Each row below holds a small network's activations on one record, seen along a few directions.
After each row come some of the record's fields: J, P, H, L.
Not every record has every field; a missing one is written absent.
The largest differences between rows may come from other fields.
In the rows, zero is written as 500.
Strong random noise was added to every row along 15 fixed directions; ignore it. To show where, here is one row again and again, with new noise each time:
597 379 505 586 499 369 419 561 533 446 492 444 471 409 574 563 511 641 341 542 702 575 434 459 541 473 399 611 487 523 428 506 478 511 548 525
589 738 522 354 560 449 428 630 480 487 730 466 730 624 433 335 736 521 425 320 432 437 571 636 444 560 654 516 701 410 380 557 451 307 443 427
540 718 512 570 429 449 385 567 557 345 523 395 487 654 465 413 427 455 523 472 405 440 580 674 492 370 573 441 591 377 329 468 400 421 367 538
628 489 436 504 684 412 433 799 631 420 597 484 626 496 479 447 640 679 476 371 608 775 503 439 502 481 410 607 646 588 231 592 567 317 326 524
477 377 575 407 438 447 428 437 571 492 545 445 408 671 676 568 504 535 428 449 425 545 373 747 508 558 442 599 423 588 456 454 627 696 548 513
561 626 485 457 363 451 300 256 266 603 520 282 395 551 557 525 385 497 528 367 400 398 615 603 525 424 584 394 607 464 450 416 265 652 565 260
663 611 844 514 362 545 746 463 429 509 402 229 330 687 509 786 660 306 297 362 595 447 392 600 722 212 408 602 597 630 498 521 558 448 566 587
628 635 412 460 407 455 513 395 413 678 543 425 396 578 598 437 375 567 541 530 456 534 632 535 413 505 518 412 573 544 435 562 591 554 371 410
573 475 440 498 530 569 377 544 316 447 680 543 621 467 500 503 729 499 479 317 467 441 681 465 507 674 638 608 543 495 513 505 207 350 727 366
636 481 568 251 563 564 374 560 156 650 567 353 271 536 541 688 524 513 699 512 438 480 766 617 640 650 622 458 363 403 496 433 533 395 514 567
580 561 327 677 451 581 547 560 690 497 648 634 398 577 650 338 385 559 508 355 483 501 565 632 383 597 602 483 596 634 501 561 361 435 467 539
479 647 341 436 525 379 559 519 359 755 569 524 618 519 456 289 483 622 540 517 449 545 726 453 468 584 589 408 556 385 485 569 449 399 378 437
632 479 374 406 518 614 479 458 570 398 544 693 753 365 428 400 628 584 428 864 511 406 470 304 253 639 521 560 413 395 496 614 757 650 475 411
582 557 404 535 446 719 525 545 510 452 387 511 447 534 552 575 399 365 586 646 380 529 730 391 501 476 494 620 335 309 513 571 540 504 593 667
538 536 646 406 639 567 507 617 501 429 501 482 615 418 306 565 720 480 448 415 590 403 355 502 610 432 569 506 550 470 486 463 447 439 485 502
386 498 521 674 325 436 595 297 311 649 389 523 440 554 467 537 410 414 480 624 415 465 534 445 466 383 524 512 346 670 520 480 542 758 465 316
770 825 406 553 502 513 421 754 617 559 675 469 593 499 647 376 491 469 323 371 597 535 696 465 363 489 607 721 626 339 413 707 530 267 566 627

587 330 455 371 739 738 566 601 803 449 501 616 543 305 432 508 575 644 489 529 699 508 184 409 500 506 471 401 602 562 565 529 611 584 404 574 -> <J:absent P:p1 H:h1 L:absent>
633 398 508 294 492 595 383 473 596 300 500 433 200 529 663 631 453 584 629 427 529 470 444 727 593 670 428 385 535 407 531 376 418 389 526 674 -> <J:j2 P:p6 H:absent L:absent>
497 402 537 429 378 654 609 230 350 341 512 491 437 703 393 520 685 442 590 618 293 229 554 661 600 609 544 237 557 486 629 357 230 543 582 413 -> <J:absent P:p1 H:h2 L:l4>
466 501 533 332 614 531 497 485 250 660 590 504 599 439 315 475 635 546 601 543 472 368 564 479 519 580 691 353 507 488 556 464 487 481 427 343 -> <J:absent P:p1 H:h1 L:absent>
565 540 391 520 406 610 698 335 535 697 586 503 552 612 572 392 491 588 376 446 407 493 530 493 407 460 531 526 625 612 522 608 528 693 504 348 -> <J:j2 P:absent H:absent L:absent>
225 617 516 514 509 535 476 485 614 597 210 559 350 495 543 590 229 169 713 349 365 641 388 464 538 375 428 505 314 525 571 446 580 641 478 602 -> <J:absent P:p1 H:h2 L:l5>
428 599 401 413 570 568 237 539 609 458 521 506 684 488 537 418 398 411 616 386 276 589 538 509 371 514 533 637 434 365 384 516 544 666 586 447 -> <J:j2 P:absent H:h2 L:l2>
631 489 310 412 546 492 479 386 686 596 437 400 461 417 665 436 283 667 570 428 540 705 437 424 450 501 288 397 695 510 441 579 542 605 470 468 -> <J:j2 P:p3 H:h2 L:l3>
626 497 535 376 534 626 462 546 686 362 438 397 466 526 541 591 466 533 495 546 525 546 417 532 517 391 388 535 548 381 401 519 648 553 444 641 -> <J:j1 P:absent H:h1 L:absent>
839 644 504 533 485 855 552 589 512 366 738 519 451 612 478 499 672 431 475 465 450 274 688 577 436 538 731 489 663 511 507 584 399 335 557 536 -> <J:absent P:p4 H:h2 L:l4>
462 398 701 582 353 231 749 382 446 517 483 398 572 620 487 534 673 584 225 578 646 558 323 490 555 364 321 546 597 721 459 553 650 498 435 401 -> <J:absent P:p4 H:h2 L:l2>
481 381 379 573 385 471 471 358 562 327 387 518 603 568 530 462 472 531 507 732 375 560 556 446 434 534 323 538 417 425 450 488 497 662 585 470 -> <J:j2 P:p6 H:h1 L:absent>
577 594 395 287 484 522 663 317 452 616 535 619 568 359 625 469 616 418 540 400 599 526 434 273 359 752 409 373 697 596 687 657 609 297 557 378 -> <J:absent P:p4 H:absent L:absent>
442 721 429 437 500 417 422 490 500 568 401 398 655 473 538 441 405 328 553 415 442 657 570 314 456 402 408 519 590 355 447 610 542 423 537 469 -> <J:absent P:p1 H:h2 L:l2>
493 393 673 214 581 583 498 465 283 539 574 535 439 467 439 649 683 448 616 581 474 337 463 595 537 721 612 433 357 529 644 425 657 466 545 494 -> <J:j1 P:p6 H:h2 L:l2>
430 658 393 666 480 479 433 504 562 402 511 564 653 540 366 309 465 493 515 455 387 454 570 484 419 396 579 454 600 453 402 488 302 510 405 383 -> <J:j2 P:p3 H:h2 L:l3>
616 577 665 440 587 627 428 572 589 502 489 345 565 476 403 630 586 469 377 340 573 502 298 492 537 204 526 620 612 579 362 514 597 686 454 412 -> <J:absent P:absent H:h1 L:absent>
488 465 502 561 381 331 430 442 511 482 464 482 290 514 685 527 305 496 555 546 543 567 491 588 466 570 403 461 425 542 498 465 561 479 486 574 -> <J:absent P:p4 H:h2 L:l2>
604 290 381 673 576 632 327 645 792 346 595 560 603 541 638 512 549 631 346 342 452 720 428 508 408 471 425 862 473 696 309 557 510 764 647 444 -> <J:j2 P:p3 H:absent L:absent>
444 712 613 479 502 305 489 590 475 530 633 516 621 563 432 374 599 454 464 341 522 462 433 622 423 490 608 455 636 559 422 511 564 323 330 428 -> <J:absent P:p4 H:h1 L:absent>
392 616 596 615 292 351 535 255 388 495 618 545 475 725 502 422 561 362 472 424 379 393 375 651 323 448 585 346 642 888 434 474 572 609 309 159 -> <J:absent P:p4 H:absent L:absent>
443 516 450 539 640 507 635 627 533 787 359 545 488 379 464 527 397 485 534 441 601 705 479 289 568 381 446 549 441 559 527 578 621 538 408 573 -> <J:absent P:p4 H:absent L:absent>
611 636 687 220 595 311 351 543 346 636 498 298 545 322 454 580 548 531 443 505 672 426 415 528 560 512 501 494 502 290 505 464 655 426 529 528 -> <J:j2 P:p6 H:h2 L:l3>
630 491 536 528 471 450 367 641 334 320 535 434 517 614 444 587 575 504 571 808 389 600 725 451 423 468 473 636 328 466 212 532 798 470 338 499 -> <J:j2 P:absent H:absent L:absent>
333 305 538 647 426 508 767 409 381 669 484 601 467 558 517 583 616 519 366 395 517 560 501 434 584 478 470 636 425 773 628 507 421 587 591 410 -> <J:j1 P:absent H:h2 L:l1>
553 504 502 246 652 742 377 586 728 433 729 415 594 650 531 421 643 614 420 174 396 400 400 786 563 523 660 508 743 373 492 478 312 527 582 523 -> <J:absent P:p1 H:h2 L:l3>
480 437 498 496 559 748 712 563 421 664 474 672 420 472 487 598 559 339 553 612 489 460 590 356 529 579 600 540 305 568 715 577 621 478 571 617 -> <J:absent P:p4 H:h2 L:l5>
558 622 522 449 550 654 557 509 350 595 560 408 512 633 298 471 525 509 591 638 374 433 634 476 492 292 680 329 594 547 371 546 635 563 192 361 -> <J:absent P:p4 H:h2 L:l3>
599 564 416 513 549 783 206 517 733 174 401 542 466 373 572 614 379 283 700 319 395 531 441 434 407 496 438 584 502 439 445 465 393 565 679 531 -> <J:j2 P:p3 H:h2 L:l1>
551 378 558 284 608 328 470 605 576 164 559 431 682 547 358 396 746 732 466 790 576 397 444 655 620 672 390 314 594 162 438 425 454 222 430 697 -> <J:j2 P:p6 H:h2 L:l3>
699 698 564 576 291 573 368 429 549 410 580 390 366 565 678 546 341 381 336 590 520 296 553 611 336 394 606 601 521 408 498 565 605 560 588 536 -> <J:j1 P:p3 H:h2 L:l1>
413 676 569 648 477 469 406 664 446 399 535 524 697 666 409 531 663 296 447 307 334 678 571 395 385 278 542 805 492 691 208 583 643 501 377 308 -> <J:absent P:absent H:absent L:absent>
378 419 331 381 589 424 360 598 528 306 438 631 754 537 523 461 611 453 712 522 282 836 641 323 412 709 276 646 393 383 327 545 639 383 514 516 -> <J:j2 P:p3 H:absent L:absent>
555 535 622 765 517 659 740 708 510 823 448 636 137 319 597 649 270 287 431 536 748 328 529 515 584 497 708 627 175 581 864 537 541 440 695 876 -> <J:j2 P:p6 H:h2 L:l2>
472 332 658 342 493 325 402 409 157 506 330 473 137 302 497 818 426 505 768 685 650 533 461 459 588 636 375 339 252 600 517 314 715 443 340 512 -> <J:j1 P:absent H:absent L:absent>

Here are new rows. What are their fields?
624 427 337 378 467 392 433 475 549 517 622 541 585 531 759 434 569 623 472 452 502 714 582 461 339 779 331 636 559 535 456 613 627 423 621 464 -> <J:j2 P:p6 H:h1 L:absent>
340 458 470 490 626 538 473 592 629 677 639 525 713 500 394 278 468 703 310 472 457 339 451 685 548 444 748 559 458 309 566 462 334 731 557 526 -> <J:j2 P:absent H:h2 L:l2>
273 356 456 667 495 540 297 455 354 454 485 660 463 397 457 558 480 379 593 370 418 411 521 477 521 577 647 550 306 564 600 329 175 622 687 357 -> <J:absent P:p1 H:absent L:absent>
498 406 684 399 510 439 616 527 383 489 564 390 510 629 425 591 745 569 424 415 552 511 440 603 652 455 484 481 604 600 459 467 505 373 430 474 -> <J:absent P:p4 H:h1 L:absent>
592 453 330 570 665 555 259 579 521 341 491 631 742 159 431 509 541 507 623 471 554 679 490 109 301 562 423 636 508 593 349 585 549 515 555 278 -> <J:j2 P:p3 H:h2 L:l3>
549 496 514 551 478 747 607 561 377 483 470 485 480 720 424 624 572 377 640 579 210 585 751 477 512 414 532 657 330 589 367 539 662 599 449 502 -> <J:j2 P:absent H:absent L:absent>
635 609 476 443 545 678 482 519 639 656 542 423 355 515 617 514 291 494 553 393 475 528 470 570 435 405 573 488 569 553 473 576 664 635 424 532 -> <J:absent P:p4 H:h2 L:l3>
670 549 516 422 534 699 599 473 730 622 514 537 440 491 550 517 459 534 394 514 557 498 295 487 386 399 499 539 556 629 508 600 800 757 397 496 -> <J:absent P:p4 H:h2 L:l5>
408 861 684 662 390 407 660 463 510 554 516 520 734 603 277 340 656 281 219 406 488 182 385 605 477 284 684 512 611 455 588 489 358 511 526 419 -> <J:j2 P:p6 H:absent L:absent>
362 268 372 654 373 525 414 467 555 157 504 514 506 707 662 509 480 455 564 554 301 627 678 529 521 585 382 581 446 470 438 497 307 415 669 557 -> <J:absent P:p4 H:h2 L:l2>
402 497 590 348 413 306 451 473 473 439 493 427 688 679 595 488 614 379 355 761 403 526 511 535 460 565 379 631 368 287 492 566 781 511 614 595 -> <J:absent P:p1 H:h2 L:l2>
536 246 431 497 403 489 573 357 442 544 496 508 307 559 670 550 447 615 513 686 526 478 569 583 555 699 416 422 396 509 646 455 444 551 628 585 -> <J:absent P:p1 H:h1 L:absent>
346 505 582 317 443 445 435 467 614 367 529 425 740 747 409 349 561 583 387 694 261 348 451 821 522 463 553 527 406 132 427 404 562 701 482 591 -> <J:j2 P:absent H:h1 L:absent>
655 369 534 445 678 530 471 707 443 463 648 454 494 555 375 525 688 686 521 606 551 544 558 533 564 515 555 452 550 588 339 499 592 424 315 514 -> <J:absent P:p1 H:h2 L:l4>
341 438 460 310 707 494 710 638 514 559 375 553 756 536 349 481 767 493 563 382 442 724 531 332 703 564 318 532 537 359 535 530 439 290 526 621 -> <J:j2 P:p6 H:absent L:absent>
536 509 506 498 502 427 559 540 547 503 645 419 514 684 462 343 549 660 369 658 531 386 509 680 531 449 589 329 649 451 460 514 482 454 328 538 -> <J:absent P:p1 H:h2 L:l3>
730 455 390 585 507 909 434 473 453 491 491 461 204 434 601 695 347 433 672 389 448 469 691 435 527 483 603 524 478 599 550 505 326 570 658 492 -> <J:j2 P:p6 H:absent L:absent>
